These are the activations of a small neural network, seen along a few directions. Each row is one input.
In each table, some parts of the input vary, and every possible input appears once, in random order.
A made-up example of a description, with smaller parts first: one of 5 places around a ring, together with either a single point or (one of 2 separate values, together with one of 4 places along a line) or one of 11 places around a ring.
Shared parts are said once, and a part with two or three values counts as separate values.

Other details of the inputs shift rows strongly along two fixed directions, in all tables alike. That doesn't count.

Table:
r1: -.12 .48 -.08 .07 .17 .27 .54 .07 -.23 -.29 .24 .07 -.03 -.14 .17 -.06
r2: -.05 -.45 -.13 -.15 .08 .15 .11 -.15 .16 .13 -.34 .09 .13 .02 .14 -.27
r3: .09 -.45 .11 -.12 .00 -.15 -.19 -.04 .15 .10 -.24 -.04 -.01 .06 .02 -.04
r4: -.02 -.31 -.10 -.16 -.10 -.02 -.28 -.15 .17 .25 -.21 .02 .10 .04 -.02
 -.06
r5: -.48 .30 -.01 .33 -.12 .39 .27 .10 -.27 -.03 .34 .24 -.18 .18 .36 .12
r6: .10 -.47 .04 -.24 .12 .01 .03 -.18 .17 .03 -.33 .06 .09 .01 .20 -.30
r7: .16 -.32 .15 -.14 -.06 -.15 -.30 -.06 .21 .10 -.20 -.03 .05 .12 -.07
 -.12
r8: .76 .49 -.15 -.31 -.07 -.45 -.27 -.01 .06 -.20 .15 -.33 .34 -.47 -.76
 .08
r9: -.06 .32 -.10 .26 -.09 .06 .13 .09 -.13 -.14 .22 -.02 -.08 -.03 -.06 .08
r10: -.25 .45 -.05 .35 -.07 .27 .25 .14 -.22 -.16 .37 .06 -.15 .12 .12 .10
r11: -.12 .21 .06 .07 -.05 .12 .04 -.02 -.15 -.07 .26 .10 -.17 .07 .29 .07
r12: -.23 .28 -.09 .36 .04 .19 .34 .11 -.32 -.10 .29 -.01 -.20 .03 .15 .14
r13: .72 .45 -.15 -.17 .07 -.46 -.07 .05 -.06 -.21 .16 -.45 .21 -.50 -.71 .10
r14: -.20 -.52 -.02 .00 -.02 .04 -.08 -.05 .16 .25 -.29 .04 .00 .15 .05 -.02
r15: -.08 -.55 .15 -.04 .09 -.09 -.14 -.07 .07 .20 -.30 .01 -.08 .18 .19 -.05
r16: -.24 -.34 .16 -.10 .04 .04 -.18 .01 .22 .26 -.30 .13 .05 .21 .03 -.06
r17: -.13 .54 -.04 .07 .02 .13 .15 .07 -.20 -.12 .32 .05 -.09 -.07 .08 .17
r18: -.03 -.24 .05 -.12 .07 -.10 -.08 .03 .14 .13 -.21 -.03 .06 -.02 -.12 .04
r19: -.06 -.38 .16 -.13 -.09 -.04 -.25 -.09 .13 .18 -.18 .13 .01 .17 .17 -.07
r20: -.25 .15 .13 .27 -.02 .13 .13 .11 -.15 -.14 .18 .14 -.23 .19 .32 .08
r21: .49 .37 -.08 -.10 .00 -.35 -.15 .05 .07 -.18 .05 -.25 .17 -.33 -.57 .06
Each input here is: one of 3 separate values, together with either a single point or one of 6 places along a line.
- Changing only the choice among 3 separate values turns r17 into r4. The same change can be made to r8. Which row results? => r5
- A walk changes only the place on the line of 6. It starts at r15 and steps to r3. List the rest of the walk in order. => r20, r7, r19, r11

Table:
r22: .33 -.16 -.08 -.23 -.17 -.23 -.32 -.11 .23 .08 -.12 -.09 .18 -.16 -.30
 -.05
r23: .50 -.17 -.04 -.22 -.03 -.33 -.30 -.07 .09 .05 -.08 -.23 .14 -.14 -.34
 -.04
r24: -.41 .17 .11 .20 .00 .23 .14 .02 -.21 -.01 .19 .17 -.24 .20 .46 .11
r25: -.02 -.77 .13 -.15 -.05 -.10 -.31 -.14 .29 .36 -.43 .05 .03 .21 .08 -.16
r26: .28 .39 .00 .06 -.03 -.14 .07 .05 -.22 -.18 .29 -.19 -.04 -.18 -.15 .11
r27: -.14 -.74 .12 -.19 .02 -.14 -.29 -.11 .26 .38 -.51 -.01 .05 .14 .03 -.03
r28: .42 .33 .07 -.06 .02 -.24 -.05 .11 -.04 -.21 .16 -.20 .05 -.19 -.32 .00
r29: -.09 .28 .06 .16 .06 .04 .20 .14 -.18 -.18 .24 -.04 -.12 -.02 .01 .21
r30: .07 .47 -.10 .21 -.01 .03 .22 .16 -.28 -.26 .42 -.14 -.14 -.12 -.06 .21
r31: -.44 -.07 .12 .26 -.07 .30 .09 .00 -.09 -.01 .07 .25 -.22 .33 .51 -.04
r32: .29 -.28 -.03 -.26 -.04 -.23 -.39 -.14 .19 .13 -.20 -.11 .10 -.03 -.14
 -.05
r33: .24 -.30 .13 -.20 .04 -.26 -.25 -.06 .15 .11 -.20 -.08 .12 .00 -.19 -.03
r34: -.37 .29 -.02 .30 .02 .16 .25 .10 -.25 -.03 .20 .09 -.18 .06 .20 .18
r35: -.32 .28 -.02 .17 -.08 .25 .16 .09 -.22 -.06 .30 .19 -.16 .10 .30 .15
r36: -.59 -.55 .17 .07 .09 .16 -.04 -.01 .13 .35 -.37 .30 -.08 .36 .33 .04
r37: -.01 -.11 -.09 -.05 .18 .14 .38 -.03 -.05 -.14 -.08 -.02 .01 -.10 .16
 -.14
r38: .46 .29 -.10 -.19 -.01 -.27 -.19 -.01 .08 -.06 .07 -.26 .25 -.27 -.58
 .06
r39: .25 .00 -.15 -.27 .07 .02 .17 -.12 .05 -.13 -.09 .00 .19 -.24 -.03 -.20
r40: .29 .45 -.18 .04 -.10 -.07 .00 .02 -.05 -.12 .28 -.21 .08 -.22 -.37 .05
r41: .26 -.42 -.03 -.15 -.06 -.25 -.26 -.08 .26 .14 -.26 -.18 .10 -.06 -.27
 -.05
r42: .37 .22 -.25 -.10 .17 -.07 .29 -.06 -.04 -.24 -.01 -.17 .16 -.36 -.23
 -.15
r43: -.57 -.10 .22 .21 .09 .25 .20 .19 -.06 .04 -.02 .23 -.25 .29 .41 .08
r44: .28 -.13 .00 -.18 .04 -.32 -.26 .01 .24 .08 -.29 -.13 .17 -.14 -.40 -.05
r45: -.14 -.38 .00 -.17 .17 .19 .16 -.17 .10 .05 -.28 .16 .02 .08 .41 -.26
r46: .56 .31 -.29 -.27 .12 -.11 .16 -.10 .01 -.22 .06 -.27 .30 -.44 -.44 -.19
r47: .03 -.15 -.08 .06 -.05 -.09 -.09 -.04 .11 .11 -.11 -.02 .02 -.02 -.13
 .00
r48: -.45 -.18 .11 .02 -.07 .18 -.02 -.03 -.02 .21 -.08 .25 -.08 .20 .35 .06
r49: .39 .09 -.19 -.08 -.01 -.28 -.18 -.02 .04 -.01 -.01 -.23 .13 -.23 -.43
 .06
r50: -.51 -.65 .12 -.11 .01 .15 -.22 -.11 .22 .53 -.47 .20 .03 .33 .24 -.06
r51: -.08 -.02 .08 .20 -.07 .10 .08 .04 -.11 -.06 .11 .05 -.11 .16 .18 -.05
r52: -.37 .22 -.02 .30 -.08 .33 .20 .08 -.16 -.04 .21 .15 -.12 .21 .21 .02
r53: -.10 -.90 .10 -.13 -.05 -.09 -.33 -.12 .35 .33 -.58 .04 .08 .24 .04 -.18
r54: -.22 .46 .11 .21 .04 .17 .21 .10 -.25 -.22 .38 .12 -.20 .09 .27 .17
r55: -.04 .42 .12 .09 .03 .04 .08 .11 -.12 -.21 .25 .05 -.14 .02 .11 .06
r56: .02 .14 -.04 .04 .18 .20 .47 .00 -.21 -.23 .15 .04 -.05 -.08 .26 -.15
r57: -.27 .43 -.09 .24 -.02 .28 .23 .12 -.26 -.06 .37 .06 -.14 .08 .14 .16
r58: -.33 -.21 .15 -.05 -.01 .12 -.08 .00 .07 .16 -.11 .25 -.01 .18 .22 .07
r59: .08 -.13 .01 -.05 -.09 -.07 -.17 -.10 .12 .05 -.04 -.03 -.03 .03 .04
 -.04
r60: -.08 .09 .11 -.07 -.04 .01 -.07 .07 .06 -.01 -.01 .13 .01 .03 .02 .02
r61: -.23 .26 .07 .09 .03 .16 .09 .14 -.05 .00 .10 .09 -.04 .09 .02 .04
r62: .53 .19 -.20 .00 -.10 -.32 -.15 -.01 .06 -.16 .03 -.28 .18 -.28 -.54
 -.03
r63: .12 .64 -.10 .21 -.17 .08 .16 .10 -.25 -.35 .48 -.01 -.04 -.14 -.06 .08
- What is each input in this table made of? => one of 6 places around a ring, together with either a single point or one of 6 places along a line
- Changing only the place on the ring of 6 turns r49 into r35. The same change can be made to r42. Which row results? => r39
- Changing only the place on the ring of 6 turns r54 into r33. The same change can be made to r24. Which row results? => r26
- Change only the place on the ring of 6 in r55. List by row number the other rows that result. => r28, r43, r44, r60, r61
- A walk changes only the place on the line of 6. It starts at r52 and steps to r40. List the rest of the walk in order. => r57, r50, r38, r61
- List by row number the other rows that have the place on the ring of 6 in common with r29. => r27, r30, r37, r41, r43, r53
